Each row has a name. Each piece below is followed by the name of the row it came from, unless a question asks for something else. Each question is about the rows just above it.

[129 144 141 108 150 125]  vor
[129 150 141 148 126 135]  mimol
[152 112 118 111  77 145]  Pesiv
[ 96 153 159 182  94  97]  rabu
[ 95 153 162 184  90  96]  Fof
[167 146 128 159 141 153]  niv
[ 92 143 159 103  99 196]  pif
[129 150 141 125 144 109]  seka
[ 95 167 162 184  90  96]  rebip
[ 98 143 196 159 103  92]  roz
Which row holds these entries in another order? [ 92 103 159 196 143  98] : roz
[109 125 129 141 144 150] is which row reordered? : seka

[ 95 153 128 128 102 159 150 131 133 134 106 122 108 128 122 128 153 178
 122 126 104 160 128 112  97  91 166 128 185 136 128 109 118 138 115 120
 109 137 117 128 100  84 104 131 112 143  95 123  82 153 160 118 133 103
 128 135 135 112 161 128 135] -> kupom
[112 128 112 160 128 128  97 133 131 138 115 166 108 128 112 109 122 126
 131 159  91  95 128 160 150 122 128 133 128 135 102  82 161 153  95 135
 122 185 137 178 118 106 104 134  84 100 153 153 104 128 109 136 116 103
 143 135 120 123 118 128 128] -> kipas
[173 128 153 141 144 103 138 147 152 136 147 160 128 165 124  89 123 131
 128 131 128 135 133 121 130  90 128 109 128 128 145 129 177 172 170 102
 153 128  84 107 128  89 126 131 135 128 124 140 112 126 107 108 150 128
 142 109 142 135 115 150 113] -> soz
[109 144 118  83 137 102  98 128 105 108 116 128 132 147 106 128 132 128
  74 128 153  62 116 122 133 102 107 121 128 137 132 124 140  95 133 127
 103 118 151 128 133 117 122 114 119 156 127 173 128 197 138  88 155 116
 127 150 165  97 124 143 161] -> fevaf
[103 132 119 173 137 150 116 117 147 144 102  97 155 106 128 107 128 143
 122 138  62 117 102 127 122  74 133 128 127 128 161 124 121 128 133 132
  83 197 128 165 108 133 156  88 109 153 127 114 140 137 105 128  98  95
 132 116 116 151 118 128 124] -> feba
[152 124 128 107 121 131 127 128 102 113 153 170  89 160 109 142 128 109
 138 131 177 124 153 141 128 128 123 131 126 129  89 115 147 135 128 135
 173 128 130 128 140 128  84 172 128  90 150 150 112 108 145 142 165 144
 135 147 133 103 136 107 128] -> tefif
Which row holds these entries in another order? [112 161 128 135  95 153 128 128 102 159 150 131 133 134 106 122 108 128
 122 128 153 178 122 126 104 160 128 112  97  91 166 128 185 136 128 109
 118 138 115 120 109 137 117 128 100  84 104 131 112 143  95 123  82 153
 160 118 133 103 128 135 135] : kupom
[165 142 128 115 133 103 128 112 102 108 145 152 150  90  89 131 150 128
 113 107 177 128 109 109 142 170 172  84 123 144 138 128 127 128 135 128
  89 173 121 147 147 135 160 124 140 126 131 107 135 153 128 130 153 128
 128 141 131 128 136 129 124] is which row reordered? : tefif
[ 62  74  83  88  95  97  98 102 102 103 105 106 107 108 109 114 116 116
 116 117 117 118 119 121 122 122 124 124 127 127 127 128 128 128 128 128
 128 128 128 132 132 132 133 133 133 137 137 138 140 143 144 147 150 151
 153 155 156 161 165 173 197] is which row reordered? : feba
Put [131 159  91  95 128 160 150 122 128 133 128 135 102  82 161 153  95 135
 122 185 137 178 118 106 104 134  84 100 153 153 104 128 109 136 116 103
 143 135 120 123 118 128 128 112 128 112 160 128 128  97 133 131 138 115
 166 108 128 112 109 122 126] back in order: which row is it? : kipas

[119 104 117 147 130 147 119 178  97 132 122 159  97 169 155 139 151 107
 147 125 113  95 187 174 138 105 151  69 169 142 109  96 160 160] = rugum
[138 119 147 104 169 187 119 130 125 107 160  69  97  95 139 160 109  97
 147 159 122 155 178 147 151 169 105 174  96 112 142 151 117 132] = peno
[178 169 105 169 147 160 142 174 151  96 119 122 147 151 138 139 113 107
 125  97 160 159  69 190 162  99 128 101 119  95 136 117 106 142] = kurum
[142 106 117 136  95 119 101 128  99 162 190  69 159 160  97 125 107 113
 139 138 151 147 122 119  96 151 174 142 160 147 169 105 169 178] is which row reordered? : kurum
[160 160  96 109 142 169  69 151 105 138 174 187  95 113 125 147 107 151
 139 155 169  97 159 122 132  97 178 119 147 130 147 117 104 119] is which row reordered? : rugum
[ 97 130 147 104 169  97 159  96  69 187 117 119 122 160 151 155 147 132
 119 125 151  95 169 138 160 174 107 139 147 178 142 109 105 112] is which row reordered? : peno
Put [ 69  95  96  97  97 104 105 107 109 112 117 119 119 122 125 130 132 138
 139 142 147 147 147 151 151 155 159 160 160 169 169 174 178 187] back in order: which row is it? : peno
[ 95 139 151  99 147  97 106 113 159 169 151  96 178 125 136 160 128 147
 119  69 142 101 138 190 122 119 142 105 162 169 107 117 174 160] is which row reordered? : kurum
Which row holds these entries in another order? [ 97 142 119  96  69 151 139 117 147 147 169 132 187 160 169 107 174  95
 130 109 125  97 151 159 119 160 178 105 147 104 122 155 113 138] : rugum

[120 125 127 112 108 121 156 118 129 139 136 168 124 149 116 110 132 123
 132 126 157 153 114  96]  gisu
[123 125 157 110 120 149 129 127  96 117 108 168 121 114 136 124 156 118
 153 132 112 139 126 132]  lifo
[131 127 147 103 113 163 101 124 102 118 105 176  95 120 136 139 174 119
 155 140 104 141 123 114]  mumil
[114 119 112 123 136 168 139 108 117 124 110 121 118 153 157 156 129  96
 132 126 149 132 127 125]  Vipe
[127  96 111 119 148 130 127 131 117 141 127 112 117 128 126 128 130 127
 102 120 149 120 119 127]  tuzod
[117 102 112 149 127 119 117 141 130 128 126 128 127 128  96 131 120 120
 148 127 127 130 119 111]  ziz
[137 137 133 107  99 150  95 136 120 124 120 154  95 119 140 147 168 125
 156 124 112 140 131 104]  Kufo
Put [132 126 139 112 132 153 118 156 124 136 114 121 168 108 117  96 127 129
 149 120 110 157 125 123] back in order: which row is it? : lifo
[127 119 120 149 120 102 127 130 128 126 128 117 112 127 141 117 131 127
 130 148 119 111  96 127] is which row reordered? : tuzod
Put [ 96 108 110 112 114 117 118 120 121 123 124 125 126 127 129 132 132 136
 139 149 153 156 157 168] back in order: which row is it? : lifo
Which row holds these entries in another order? [104 131 140 112 124 156 125 168 147 140 119  95 154 120 124 120 136  95
 150  99 107 133 137 137] : Kufo
Put [119 111 117 102 112 149 127 119 117 141 130 128 126 128 127 128  96 131
 120 120 148 127 127 130] back in order: which row is it? : ziz

[ 69 154 120 131 139 152  93 142 150 125 128  78 177 182 165 120] = kepif
[182  92 142 139 125 154 150 177 165  78 131 128  69 152 120 120] = roli
[125 127 126 124 128 124 124 127 124 125 124 127 128 128 127 128] = nira
Which row holds these entries in another order? [120 165 182 177  78 128 125 150 142  93 152 139 131 120 154  69] : kepif
[ 69  78  92 120 120 125 128 131 139 142 150 152 154 165 177 182] is which row reordered? : roli

